These are the activations of a small neural network, seen along a few directions. Each row is one input.
Each table varies a few parts of the input and shows all the possible inputs, shuffled.
Descriptions start from the smaller parts, as in this example, which fits no table here: one of 5 places around a ring, together with either a single point or one of 11 places around a ring or (one of 3 separate values, together with one of 6 places along a line).
Shared parts are said once, and a part with two or three values counts as separate values.
In the rows, zero is written as 128.

Other details of the inputs vary at random and push rows far along two fixed directions, the same in every table; ignore that.
These rows show it; all are for the same input, with only those details redrawn:
[115 123  88 139  66 109 146 162 114 156 114 157]
[179  92 198 145 155  91 155 140 142  65  95 125]
[159  98 167 154 124  78 168 152 131  90  81 149]
[191 102 206 101 187 170  87 117 159  61 184  57]

A family of inputs:
R1: [195 114 184 152 170  92 144 147 146  65  82 128]
R2: [ 85 143 110 173  96  89 120 110  95 193 105 155]
R3: [170 162 208  97 208 166  94  98 178  59 173  66]
R4: [ 95 107  77 133  79 121 160 143 119 143 123 182]
R5: [134 157  44  80 112 224  44 124 125 152 227  75]
R6: [148  93 179 155 185 149  63 104 137 116 154  88]
R7: [ 84 166 103 138  79 124 175 135 137 163 111 171]
R8: [ 82 118  80 127 125 108 126 126  68 180  75 157]
R9: [113 116  70 136  72 110 149 145 102 139 115 160]
R10: [105 158 104 128  63  93 159 134 104 164 118 150]
R11: [102 168  40  68 127 223  64 110 149 151 224  72]
R12: [121 135  73  79 108 178  97 106 119 144 201  77]
R13: [ 92 127 110 176  91  96 108 125 109 196  98 157]
R14: [ 83 155  81 135  93 122 189 131 130 157 115 165]
R15: [141 110 141  72 169 191 103  88 155  98 213  71]
R16: [ 98 113  95 136  74 120 157 160 131 160 122 179]
R17: [158  99 198 156 172 122 171 141 175  64  89 146]
R18: [ 91 102  77 182 105 104 110 120  92 167 104 165]
R19: [159 111 206 134 230 145  78  62 132  93 176  51]
R20: [ 88 110  72 170 111  94 125 105  92 177 101 150]
R21: [ 90 128  74  79 143 227  19 115  85 183 200  87]
R22: [165 110 166 150 184 103 153 132 159  39  82 143]
R23: [132 114 169 136 145  72 205 116 132  95  97 157]
R24: [ 86 135 118 134 105 110 109 147  84 200  72 163]
R25: [122 169  67 132  92  94 162 136 101 158 108 147]
R26: [ 97 168  93  79 102 243  68 124 170 179 229  86]
R27: [132 125 190 139 130  74 191 121 139 102  93 163]
R28: [122 127 196 144 168  75 142 121  87 131  47 152]
R29: [198 152 189  82 190 196  51 107 169  89 203  36]
R30: [190 116 160 137 181  84 163 113 135  58  80 115]
R31: [ 88 116 103 142 112 118 107 158  79 187  76 169]
R32: [106 185  79  76 110 223  46 132 166 170 222  81]
R33: [159 102 221 134 156  93 167 126 164  82 101 142]
R34: [170 151 186  94 222 165 108  94 171  53 178  58]
R35: [ 88 133  64 134  93 130 181 130 135 147 105 166]
R36: [104 133  77 102 118 219  98 123 152 135 197 114]
R37: [105 148  82 125  78  92 173 129  97 158 122 144]
R38: [ 78 140  97 128 125 101 135 127  63 190  83 155]
R39: [176 112 214 138 148  82 156 128 147  78  92 120]
R40: [179  92 198 145 155  91 155 140 142  65  95 125]
R41: [186 150 199 141 167  78 157 118 136  73  86 121]
R42: [116 156  81 102 122 198  72 148 160 142 189 105]
Describe the family of inputs behind these rows.
> one of 6 places around a ring, together with either one of 2 separate values or one of 5 places around a ring
The inputs of R10 and R37 match in every part but the place on the ring of 6. If R7 is changed in the same way as R10 into R37, which row does it become?
> R14
The inputs of R19 and R20 match in every part but the place on the ring of 6. If R23 is changed in the same way as R19 into R20, which row does it become?
> R15
Change only the choice among 2 separate values in R20. List by row number the other rows that result.
> R8
List by row number the other rows that have the place on the ring of 6 in common with R42.
> R1, R6, R16, R17, R31, R40
List by row number the other rows that have the place on the ring of 6 in common with R5.
> R4, R9, R18, R21, R22, R36

A family of inputs:
R43: [166 192 216  87 168 135 116 108 154  84 169 107]
R44: [129 119 144 154 193  68 197 122  93  90  29 161]
R45: [ 92 145 118 130 134 158 108  81 111 178 196  88]
R46: [174 102 177 119 178 123  88  84  97  90 146  65]
R47: [148  96 198 156 171 138  95  79 118 114 153  87]
R48: [ 88 135  95  81 112 209 105 138 173 143 208 109]
R49: [ 87 117  73 182  59 129 156 177 144 149  86 208]
R50: [204 101 165 142 158 126 104 121 171  44 148  83]
R51: [161 148 132 151 142  62 185  97 150  76  91 141]
R52: [126  58 174 154 134  80 139 144 120 130  89 166]
R53: [144  67 193 123 197 166  77 127 151 102 149 109]
R54: [166 175 205 101 144 131 118 151 160  85 167 110]
R55: [165 150 192 136 116  91 187 162 170 124  76 131]
R56: [ 56 111  84 139  97 134 112 127 102 195  99 176]
R57: [ 76 156  84  77 113 201 115 103 158 161 196 128]
R58: [ 82 171  82 114 124 207 118 104 162 150 185 133]
R59: [117 102  60 126  42 102 173 182  93 138  85 180]
R60: [ 90 162 106 138  58 112 113 146  94 237  75 144]
R61: [127  99  69 155  70  76 135 158  71 171 104 156]
R62: [ 87  95  82 133  31 117 150 165 129 168 122 186]
R63: [178  80 161 133 202 139 105 143 116  75 105 116]
R64: [134 150  66  82  85 168 119 133 129 138 218  78]
R65: [125 156  57 114 115 155 125 145 164 122 155 119]
R66: [ 79 144  73 164  83 132 179 165 158 147 107 191]
R67: [177  95 150 148 195 125  80 132 143  84 113 104]
R68: [106 119 144 123 112  88 201 108 143 121 104 174]
R69: [123 177  61  95 134 172 111 101 155 128 170 110]
R70: [101 111  71 182  11  99 169 164 118 176 116 191]
R71: [105 147  55 115 135 180  39 105 111 167 161  96]
R72: [171 124 140 166 137  53 192 136 163  60  84 139]
R73: [131  82 166 193 165 112 130 149 137 108  74 173]
R74: [ 95 106 168 138 153  71 175 101 112 133  85 155]
R75: [124 114 141 124 164  68 190 115  77 108  60 142]
R76: [130 200 126  70 101 193 107 113 159 191 184  83]
R77: [134  89 145 136 145  77 154 123  69 107  51 147]
R78: [172 115 166 140 194 123  67  77 126  84 140  67]
R79: [161 144 201 151  93  66 146 181 134  88  75 176]
R80: [122  97  68  98 106 157  91 154  78 169 154 123]
R81: [165 113 189 131 155 148 146 110 175  81 192  82]
R82: [134 116  59 138  37 103 149 163 104 146 126 148]
R83: [166 139 217 122 157 125  62 153 120 112 149 108]
R84: [ 79 135  99 132 143 215  46 104 123 172 176 109]
R85: [ 90  99  78 195  46  83 145 157  87 205 105 186]
R86: [128 150 109 133  32 124 138 185 142 197  94 152]
R87: [141 132  65 116 105 180  76 148 157 118 166 109]
R88: [ 91 173  53 106 152 166  78 100 120 166 163  93]
R89: [152 109 147 112 203 171  82 104 103  95 125  90]
R90: [149 138 128 126 160 104 203 122 128  75  68 163]
R91: [ 56 143  96  93 146 184  92 100 125 184 176 114]
R92: [148 121 142 118 137  63 229 122 110  76  56 169]
R93: [185 117 225 119 170 150  73 142 149 135 131  68]
R94: [181 117 163 101 198 157 151 136 161  37 138  96]
R95: [186  95 154 146 180 120  69 115 138  91 151  82]
R96: [102 172  61 111 137 153  75  83 114 168 189  72]
R97: [107 124  28 130  54 148 142 184 108 149 104 177]
R98: [100 122 116  90  96 164 133 133 161 140 193 116]
R99: [159 132 142 142 121  40 224 109 116  82  70 158]
R100: [ 96 194 120  88 113 173  86 115 121 225 162  75]
R101: [ 91 128 154 184 179  99 173 111 128 120  62 169]
R102: [153 158 226 113 173 134  56 114 111 109 147  92]
R103: [147 108 131 118 121  77 213 158 122  76  79 155]
R104: [108  78 176 152 139  70 146 110 106 131  69 168]
R105: [145 181 236 109 193 110 100 109 121 100 138  93]
R106: [ 82 154  48 131  81  84 157 115  62 190 117 136]
R107: [ 94 111  89  97  84 208  79 150 160 150 189 128]
R108: [160 134 192 125 165 148 148  72 164  85 185  88]
The inputs of R104 and R62 match in every part but one. If R102 is changed in the same way as R104 into R62, which row does it become?
> R79
The inputs of R73 and R58 match in every part but one. If R53 is changed in the same way as R73 into R58, which row does it become?
> R57
Describe the family of inputs behind these rows.
> one of 6 places around a ring, together with either one of 2 separate values or one of 4 places along a line or one of 5 places around a ring
Change only the choice among 2 separate values in R79. List by row number the other rows that result.
> R86
Change only the place on the ring of 5 in R75. List by row number the other rows that result.
> R44, R88, R96, R106
List by row number the other rows that have the place on the ring of 6 in common with R55.
> R48, R54, R64, R65, R66, R72, R81, R94, R98, R103

A family of inputs:
R109: [130  62 129 207  87  64 152 167 112 141  47 168]
R110: [153 162 147 111 184 158 127 100 172  65 121  93]
R111: [128 140 174  98 190 165 151 118 158  68 157 121]
R112: [164  87 151 144 205 122  79 111 111  78 112 109]
R113: [115 139 110 146  90 169 122 145 161 139 189 148]
R114: [115 133 220 153 203 128  78  94 135 143 135  90]
R115: [140 138 176  83 186 191 125 103 172  71 139  90]
R116: [167 142 172 129 185  94 133  81  94  94 105 103]
R117: [104  63 106 199 121  58 155 130  94 143  47 195]
R118: [157 124 157 107 188 147 156  95 185 103 144  81]
R119: [141 111 125 161  58  75 182 160 142 129 114 152]
R120: [121 170  47  86  45 181  76 150 136 154 233 113]
R121: [121 142  66  81  61 190 115 175 142 197 168 130]
R122: [126 129 227 113 187  99 107 106 117 129  97 127]
R123: [152 123 165 108 163 126 156  96 166  81 167  70]
R124: [164  82 127 121 207 152  66 105 131  61 150  96]
R125: [127 152  93 145  97  35 220 148 120 107  58 163]
R126: [ 78 203  29  89 109 202 100 125 138 159 216 117]
R127: [158 134 112 163  60  39 195 182 123 109  68 174]
R128: [173 104 188 118 131 149 114 115 178  68 205  92]
R129: [156  63 190 142 176 128  96 149 109 102  94 119]
R130: [114 119 136 175 114  48 194  93  83 152  59 170]
R131: [106 144  37 120  37 170 124 159 152 220 170 138]
R132: [158  68 182 151 185 159  60 114 136 110 154  75]
R133: [ 75 160  45  82  73 184 113 100 146 168 238 103]
R134: [ 90 129  25 156  66 128  76 170  76 207 111 154]
R135: [168 135 109 160  92  63 192 179 145 128  46 181]
R136: [167 116 184 142 139 171 112 119 190  84 145 105]
R137: [ 68 157 150 116 141 149  73 134  96 202 133 125]
R138: [ 55 172  25 120  61 182 132 114 149 195 152 140]
R139: [173 106 195  85 133 160 114 138 160  61 192 102]
R140: [143 155 202 132 193  81  95  97 121 120  94 116]
R141: [ 85 164  50  49  77 192 116 135 124 175 215  86]
R142: [111 128 131 145 134 105 185 122  61 145  79 152]
R143: [ 91 183  33  83  77 150 124 121 128 148 194 123]
R144: [ 60 165  97 119  98 144  67  96 111 236 170 123]
R145: [100 130 114 109  94  83 203 138 125 107 102 176]
R146: [100  89  88  98 139 190  52 128  91 162 170 115]
R147: [139 148 118 183  92  69 187 179 137  99  72 211]
R148: [116 128 109 124 116  73 230 155 136 139  35 182]
R149: [148  49 156 117 196 141 100 119 123  66 122 127]
R150: [152 116 185 152 198 137 146  72 106 103 140  82]
R151: [185  92 161 145 164 140  66 148 127  86 126  78]
R152: [125 155 101 166 135  84 176 116  63 141  74 147]
R153: [183 140 170 145 142 135 125 141 172  63  99 126]
R154: [ 87 186  43 105  61 130  80 112  76 222 148 126]
R155: [105 142 114  92 118 149 118 100  73 172 147 118]
R156: [141 113 132 128  60  86 183 184 123 123 101 162]
R157: [127  65 130 175  84  72 154 194  91 138  31 182]
R158: [130 162 203 139 211 120  66 109 120 128 120  88]
R159: [111 121 145 174  94  35 175 104  96 165  48 174]
R160: [156 123 211  83 178 145  86  87 113 114 148  78]
R161: [107 191  18  66 109 195 105 125 146 188 189  87]
R162: [145  51 142 143 192 145  90  93 142  78 149 109]
R163: [134 139 172 122 196 170 138  89 180  71 187  97]
R164: [131 124 138 142  79 127 162 171 146 119  70 183]
R165: [119 128 134 150  86 113 178 183 135 117 102 204]
Describe the family of inputs behind these rows.
> one of 3 separate values, together with either one of 4 places along a line or one of 5 places along a line or (one of 2 separate values, together with one of 5 places around a ring)
The inputs of R127 and R156 match in every part but the choice among 3 separate values. If R135 is changed in the same way as R127 into R156, which row does it become?
> R121
The inputs of R158 and R114 match in every part but the choice among 3 separate values. If R151 is changed in the same way as R158 into R114, which row does it become?
> R109
Change only the choice among 3 separate values in R122. List by row number the other rows that result.
> R140, R144
Change only the choice among 3 separate values in R148. List by row number the other rows that result.
> R118, R161
Change only the choice among 2 separate values in R125. List by row number the other rows that result.
> R127
